Each row below holds a small network's activations on one input, seen along a few directions.
Each table varies a few parts of the input and shows all the possible inputs, shuffled.
Descriptions start from the smaller parts, as in this example, which fits no table here: ring(5) and (point or ring(9) or (values(2) and line(6))).
Shared parts are said once, and a part with two or three values counts as separate values.

Other details of the inputs shift rows strongly along three fixed directions, in all tables alike. That doesn't count.
To show where, the next rows are all for the same input, with only those details redrawn:
[ -6  21  -1  13  12 -16  -3   0  13   8   0  -3   5]
[ -3  20   5   8  -5 -12  -1   7   3  -5  -3   2   1]
[  4  17  -2  15   9 -11   0   8  19   9   7  -4   9]
[  2  18   7   8 -12  -9   1  13   3  -9  -1   3   2]
[ -6  21   3   9   3 -15  -3   2   7   1  -3   0   2]
[ 18 -11   6  11 -20  22  29   6  19  26  38  -4  30]
[ 13  -9  15   2 -42  22  30   8   0   7  27   5  21]
[  3  18   2  12   1 -10   0  10  12   1   4  -1   6]

Table:
x1: [  1  16  10   1  -1 -13   4  -2   0 -17  -3  -2 -16]
x2: [ 16 -11  -5   6  15   5  -2   9  15  -5   0  -4 -14]
x3: [  0  16  -9  -4  10 -14  -5   7  -1  -4   7  -7   9]
x4: [  6  12   0  19  12 -11   3  13  20   8  12  -5  10]
x5: [ 12  10   3   3 -17   0  -6   4   1 -11 -12   4 -21]
x6: [ 17   6  12  13  -6  -4  10  17  14 -11   7   1  -5]
x7: [  1 -20  -3 -15  -7  18  16  -5 -12  10  22  -3  24]
x8: [ -4  -1   3   3  -3   1 -12   0  -2 -10 -26   9 -22]
x9: [ 10  -6  -8 -11 -13   4 -14  21 -14 -22  -8   5   0]
x10: [-10   4   5 -11 -14   3  20 -27 -11  12  18  -4   9]
x11: [-1 15 -1 -1 -7 -9 -8 16 -3 -5 -1  2  9]
x12: [  6  11  15   4 -11  -9   9   9   0 -22  -3   3 -15]
x13: [ 14  -3  -5  -2  -7   4 -10   5   2 -12 -11   4 -20]
x14: [ -5  27  -2   1  -3 -17  -6  -4  -2  -2  -5  -1  -3]
x15: [ 20   6 -14   7  24  -5   3  21  20   8  27 -14  22]
x16: [ -5  -3 -18  -2  32  -6 -20 -11   6   7 -11  -7 -11]
x17: [ -5   2  -7   1   9  -6 -13  15  -1  -1  -8   1  13]
x18: [  3   2  -9   0   5  -3 -15  19   2   1  -2   0  14]
x19: [-28   8  12  -6 -11   0   9 -46 -11  23  -4   3  -7]
x20: [-12   0  -7   1  28 -13 -11   6   1   2  -6  -2  11]
x21: [ 18 -14  -7  20  21   7  -6  13  29  13   2  -2  -5]
x22: [  6 -15  -9   8  14   3 -12  23   8   1  -2   0  11]
x23: [ -6  -3  -8  -4   4  -1 -22  10  -8  -5 -17   5   1]
x24: [-29  -5  -1 -23 -14   5   0 -29 -31  12  -8   4  12]
x25: [ 16  18   7  -4 -32  -5   4  20  -7 -27   5   4  -3]
x26: [ 13   6   2   3   2  -2   0   1   4 -12  -2  -2 -20]
x27: [-11  16  -2   9  18 -12 -16 -20  10  12 -18  -1 -21]
x28: [  0  -7  -4   6  24  -3  -6  -3  11  -1 -11  -1 -18]
x29: [ 26 -26   9   3 -19  30  31  -1  12  11  31  -4   4]
x30: [-33 -37 -26  -7  49  25  11 -85  15  92  26 -19  25]
x31: [ -2 -12  -7   2  19  -2 -11  15   0  -6  -8   1   6]
x32: [-11   0 -12 -13  13  -8 -19  -1 -16 -13 -16   0  -5]
x33: [ -5  -4 -10  -6  22  -3 -16  -6  -4  -7 -15  -2 -15]
x34: [-22   7  20 -22 -35   1  17 -40 -32  -9  -6   7 -16]
x35: [  4   6   9  -5 -15  -7   7  27 -13 -29   1   4   5]
x36: [ 22  -8  15  -4 -52  24  27   1  -3   3  23   4   6]
x37: [ 15 -11 -12  -4  10   5  -8  22  -1 -13   4  -3   6]
x38: [ 19  -1 -19   1  14   0 -10  22  14   6  15  -8  20]
x39: [  1  18   7 -14 -38  -8  -5  22 -27 -32 -12  10  -1]
x40: [14  6 -3 10 -2 -1  0 31 13  0 12 -2 21]
x41: [-40 -13   0 -16   2   9 -10 -48 -23  22 -23   7 -10]
x42: [-11  12   2   3   4 -15  -5  11  -5  -6  -5   2   8]
x43: [10 10  4 14  7 -9  8 16 16 -2 13 -3  8]
x44: [ 12  17   2   1  -3 -10   7  12   2 -15  12  -4   0]
x45: [  6  -4  -7  -4  13  -5  -4  20  -1 -11   4  -5  12]
x46: [-27  -2  10 -21 -11   0  17 -25 -29   1   5   0  11]
x47: [ 15 -28 -10   1   8  26  14 -19  18  32  24  -9   5]
x48: [-23   5   3 -14   6 -16 -10   2 -25 -24 -22   6  -4]
x49: [ 22 -42  -4  -1  -3  35  19   4  11  17  28  -6  16]
x50: [ 17  -8  -7  -7 -20   9 -13  30 -10 -19  -7   6   4]
x51: [  9   9  -1   2   1  -4  -4  -4   5  -9  -5  -2 -21]
x52: [ 40 -24   3   4 -31  36  27   5  18  16  37  -3   9]
x53: [-12  -9 -11   3  37  -7 -14  -8   6   4 -16  -4 -12]
x54: [ -1  24   0   2   5 -16  -6 -13   5  -1  -4  -4 -15]
x55: [ 18 -10  -4  -5 -21  12 -13  23  -6 -19 -13   7 -11]
x56: [ -4   6 -12 -10  14 -11 -13   5  -8  -7  -4  -4   7]
x57: [ -1   5   5  14  10  -6  -6  -4  11   2 -12   2 -17]
x58: [ -4  10  -7  19  33  -9 -11 -15  26  23  -8  -6 -11]
x59: [ 14  15  10   0 -14  -6   7   8  -2 -23   3   0 -15]
x60: [  4   5   6   2  -4  -8   3  25  -3 -16   4   2  11]
x61: [ 18  -3  11  11  -9   4   6  17  10 -16  -2   5 -15]
x62: [-11  18   3  16  24 -19  -5 -14  16  13  -6  -4  -9]
x63: [ -3   1  27 -16 -69  16  23  -1 -32 -17   5  16   3]
x64: [ 11 -35   1   7   5  28  19 -11  17  27  19  -1   6]
x65: [-13 -30  -8  -6  20  15   9 -18  -2  26  13  -5  20]
x66: [  0   0 -14   5  39  -6 -12 -15  15  11  -7  -8 -17]
x67: [  9 -12 -12   8  14   6 -14  23  11   5  -1  -1  14]
x68: [-39  11  21 -15 -31  -3  13 -37 -34   0 -13  11  -3]
x69: [  8 -23  -1  -5 -19  27  10 -17   1  20   7   3  -3]
x70: [ -1  18  24  -2 -42  -6   2  10 -17 -35 -21  15 -21]
x71: [-39 -17   2 -26   3   4   1 -38 -37   2 -15   3   0]
x72: [ -3  16  -3  12  29 -18   4  -1  18   8  10 -10   5]
x73: [-19  -5   1  -2   7  -6 -19  -4 -13 -11 -32   9 -19]
x74: [-22 -23  11 -16 -28  21   3 -22 -28   0 -20  14  -7]
x75: [  2  17  -5  -7  -4 -12  -7  11  -7 -11   2  -2   7]
x76: [ -8 -11 -10   8  36  -4 -15  -4  12   9 -13  -3  -7]
x77: [ 18  -3   1  15  15   0   5   9  23   0   6  -5 -11]
x78: [-24   9  -9   3  29 -13 -26 -28   3  14 -31   2 -25]
x79: [-10  -2  17 -13 -26   6  27 -18 -20  -4  14   1   6]
x80: [-14 -21   6  -9 -14  14  11  -6 -16  11   7   5  22]
Q: Changing only one part turns x10 into x72. The same change can be made to x32. Which row results?
A: x65
Q: What is each input in this table made of?
A: ring(8) and ring(10)
Q: Start at x27 and move only the ring(10) part, one step at a time. The first step leads to x5. Which rows follow, in order?
A: x52, x51, x26, x29, x77, x61, x57, x58

Table:
x81: [ 26   4  -2 -13 -49   4   6  51 -16 -37  16   9  29]
x82: [ -2  -3  10   5  -5  -4   1  22   6  -1 -10   9   0]
x83: [  0 -16  13  -1 -16  10  16 -16   9  41  21   2  14]
x84: [ -1  -2   8  17  -8   3   1  16   5 -15  -1   7   0]
x85: [ 7  1 -2 14  3  3  7 13 19 -1 -6  4  4]
x86: [-15  31   8  -5 -10  -8 -10 -15 -13  -7 -23  -1 -23]
x87: [ 13 -11 -12  13  36   3 -17   6  12  16  13 -12   7]
x88: [ 10   6  11  10 -10  -9  -7   7  11   0   2   6  -2]
x89: [  3 -14   3  -9   3  -8 -14  12  -9  -4 -13   4  -5]
x90: [-7  8 -4  2 26 -7  3  0 -1 -7  3 -5  0]
x91: [-29   3  -3  -8   3  -5  16 -62  -7  23   6  -3  -4]
x92: [  9  -7  -5   2  25   6 -18  10   4   9   5 -15   3]
x93: [  0  25   7 -14 -19  -4   1  -1 -14 -21  -9  -3 -19]
x94: [ 11   4   7   4   9 -19  -3   8  12  14   7  -5   2]
x95: [ -8  19   4   7 -17 -12  -4 -14  -5 -15 -15   7 -19]
x96: [ -8  -2 -12  -8  -1  -5 -10 -11 -12 -23 -20   6 -19]
x97: [  2  -2  -7   6  30 -12   7   4  18   2   7  -6  10]
x98: [-28  22 -13  -2  21 -27 -23  -9 -11  12  -7  -4  24]
x99: [ -2  -2  12  10  -6  -5   4  14  -9 -25  -2   4  -1]
x100: [-10  -6  -5 -11   3 -10 -13  -9 -19 -27 -14   4 -16]
x101: [-20   3  -5 -21  -3 -13 -14 -19 -23 -25 -38  12 -24]
x102: [ 13  18   3   9 -15   2   0   5   3  -7   0   3 -11]
x103: [ 15   0  10   9   5  11   5  31   5  -6  13 -11  10]
x104: [ 17  14  10  -9 -15  -1   4  16  -7 -19  12  -8  -7]
x105: [ -4   0  -1   4   7  -8   8   5  -1 -22   3   0  -1]
x106: [-25   4   6 -16   3  -2  14 -52 -22  19  12  -4  -2]
x107: [ 22 -40 -10   0 -11  34  19   1  21  41  21   0  20]
x108: [-4 -1  6 14  9 -4 -3 10 13  1 -6  5  5]
x109: [ 0  4  7 15  2  7 -2 17  3 -5  1  3  1]
x110: [ 14  10  -8   4   9 -13   4  -4  22   5   7  -4  -1]
x111: [ 21 -15 -21  -3  18   1  -3  15  24  13   2  -4   2]
x112: [-14   5  -7 -17  22  -6 -18 -10 -16  -8 -14  -9 -14]
x113: [ 12 -10   9   6   3  -4   8  31   9  -1   5   0  10]
x114: [  2  14   8  -4 -23 -12   0   4  -2  -6 -18  10 -16]
x115: [  1   4 -18  -7  24   5 -13  -4   5   5  -7 -12  -8]
x116: [-37   3 -12  -3   5   1  -4 -36  -7  47  10  -1  39]
x117: [ 15  -4 -18  12  15  14 -12   7  15  10   0  -3  -2]
x118: [ 15   4   6  -9  -8 -17   6  13   3  -7   6   1  -4]
x119: [ -1 -28   4  -2 -15  33   4 -14 -10  21  15   4   9]
x120: [ 9  9 -3 12  5 15  6 20 16  2  1 -8  3]
x121: [  8   0  11   9  -2   5   5  24  -6 -17   6   0   4]
x122: [  5  10  -3   5  11 -18   0  -8   7  -6  13  -6  -4]
x123: [ -3   4  -2  -8   0  -8  11  11   3 -10 -14   5  -6]
x124: [-18   5   7 -11  -6   3 -26  -2 -25 -14 -28   4 -20]
x125: [ -5 -14  22 -24 -40  29  33   0 -33 -18  13   2   6]
x126: [ -4  -1  -6 -13   9  -3 -13  -3 -20 -19 -10   1 -14]
x127: [ 10  19 -11   6  17  -7   1  -8  15   8  11  -9  -5]
x128: [-16  -1   9   3  -2  11   7 -39  -4  36  17  -2   6]
x129: [  9  -9  -4  -1 -13   6  -9   9   0 -13 -19  10  -9]
x130: [  6   8  10  15 -16  -7  -6   4   5  -9   4   5  -7]
x131: [ 37 -51   2   3 -25  42  19  24  22  35  37   2  29]
x132: [ 10  -9 -15  13   2   8 -10   4  12  -3  -5   2  -5]
x133: [ -2  -2  -1  -5  16 -14   8  12   7  -2  -2  -1   3]
x134: [-21  -5  11 -19  -6  -7  17 -47 -16  15   8   1   2]
x135: [ 3 -5  3 14 25 -9  2 11 17  6  6 -5 13]
x136: [  5  14  12  -1 -33  -8   0   3  -6 -21 -17  13 -15]
x137: [  2 -13  -7   4  29  -9 -18  -2   8  10  -3  -4   3]
x138: [ 15 -18  -7  12  13   1 -12  11   7  -3   9  -4   4]
x139: [  1 -15   8 -11 -33  32  37  -5 -16  -6  15   6   8]
x140: [-12   8   1  -2 -11  -6   9  -1 -11 -33 -16   8 -13]
x141: [  2  18   8   8   3  -2 -12   3   7   9   4  -8  -5]
x142: [-10  -8  23 -29 -59  33  35  -3 -40 -28  -3   9  -4]
x143: [-16  10   0  -7   3 -12   6  -7  -6 -20 -23   8 -10]
x144: [ 33 -24 -17   0  20   3  -1  29  27  13  19  -8  12]
x145: [ 3  9 -4 15  7  9  5 11 10 -1 -3  0 -1]
x146: [ -3 -10  -1   3   6  -3 -21   1   2   0 -15   8  -5]
x147: [  9   0  -3  19  -8   8  10  17  14 -13   0   4   1]
x148: [ 13 -27  13  -4 -45  33  39  15   2  10  13  11  16]
x149: [ -2  10  -2  18  28 -22  -9 -15  14  13  12 -11   1]
x150: [-23  -7  22 -13 -15  -6  11 -43 -23  15   3   4   2]
x151: [-11  11  10   6   4   5  -6  12  -2  -4  -8  -3  -3]
x152: [  5 -12  -7 -10  11  -8 -10   2  -3 -12  -6   2  -4]
x153: [  5  16   8   5  14  -9  -9   1   3   8  10 -15  -1]
x154: [  9 -15  -7  15   5   6 -17  10  11  -1   2   2  -1]
x155: [-41  35 -26   0  25 -26 -25 -27  -4  22 -24  -1  14]
x156: [-37 -20   4 -28  -8  12  39 -82 -12  64  17  -2  13]
x157: [-13  24 -12 -17 -27 -12  -6   9 -23 -24 -15  10  12]
x158: [  8  -1 -20  -1  19   5  -9  -1   5   0  -2  -4  -7]
x159: [  7   1 -19   8  26  13 -16   2  18  20  -4 -13  -2]
x160: [13 11  6 11  9 -8 -5  5  4  3 15 -7  1]
Q: Changing only one part turns x97 into x135. The same change can be made to x105. Which row results?
A: x99
Q: Changing only one part turns x159 into x115. The same change can be made to x120. Which row results?
A: x142
Q: What is each input in this table made of?
A: ring(5) and (point or (values(3) and line(5)))
Q: Change only the ring(5) part in x101. List by row number the other rows that result.
A: x129, x137, x146, x152
Q: Change only the values(3) part in x148. List by row number the other rows that result.
A: x107, x114
Q: Start at x86 and move only the ring(5) part, one step at a time. The first step leads to x141. Which rows follow, in order?
A: x153, x104, x93
Q: Change only the line(5) part in x131. List by row number the other rows that result.
A: x119, x124, x146, x154
Q: Change only the values(3) part in x96. List by row number the other rows that result.
A: x91, x140

Table:
x161: [ 29 -18   0  -2   1   2   8 -11  21  18  28 -10  -1]
x162: [ -2   1   4 -19 -22  15  14 -16 -14 -14  -9   0 -20]
x163: [ -8  -7   3   8 -16   6  24  -4   8   2  -7  15   4]
x164: [ 16  18  -6  11  42 -32 -26  45   6 -26  -5  -6  -7]
x165: [ -5  10  -1   1 -18  15  -5  -5 -11   8  11  -4  15]
x166: [  0 -19 -14  -7   7   6  22   4   2  -2  11   2  21]
x167: [  6   1   4  -2 -11  19   7 -17  -9  -7  12  -8 -14]
x168: [ -3 -14  -3 -10   8  13  17   7  -2   0  11  -8  18]
x169: [ 12 -18  15  16  -2  -3  12   0  26  26  21   0  13]
x170: [  3  -5  -9 -15 -20   9  19 -18  -7 -13  -7   9 -16]
x171: [ -7   9  10 -13 -30   1  -6  -5 -28   4  -1   9   4]
x172: [-16  20  15   4 -12  -9  -1  13  -5 -27 -33  10 -19]
x173: [ 30 -11  -3   5   9  15  11  -5  16  23  32 -11  -2]
x174: [ 0 -5 21 12 -9  5 13  0  1 14  8  6  1]
x175: [-10   9  -3 -14 -25  11   2  -2 -12   4  -5   2  11]
x176: [-10  24 -14 -10 -22 -16 -13  10 -14 -25 -30  16  -4]
x177: [ -6   9   2   2  15  -6 -11  17 -14 -31  -2  -7  -1]
x178: [ 12 -27   3  -5  11  -5   8   4   7  11  27  -7  22]
x179: [ 24  26  -6  49  43 -14 -21  44  48  -5   4 -14  -2]
x180: [ -2  18   6 -11 -22 -29 -27   9 -15 -17 -18   9  -6]
x181: [-62 -22 -24  -1  74  -4 -49 -71  -4  59 -47  -3 -17]
Q: What is each input in this table made of?
A: point or (values(4) and line(5))
Q: Start at x170 and move only the line(5) part, one step at a time. The first step leads to x162. Which rows follow, in order?
A: x167, x173, x161
Q: Change only the line(5) part in x175. List by row number the other rows that result.
A: x165, x171, x176, x180
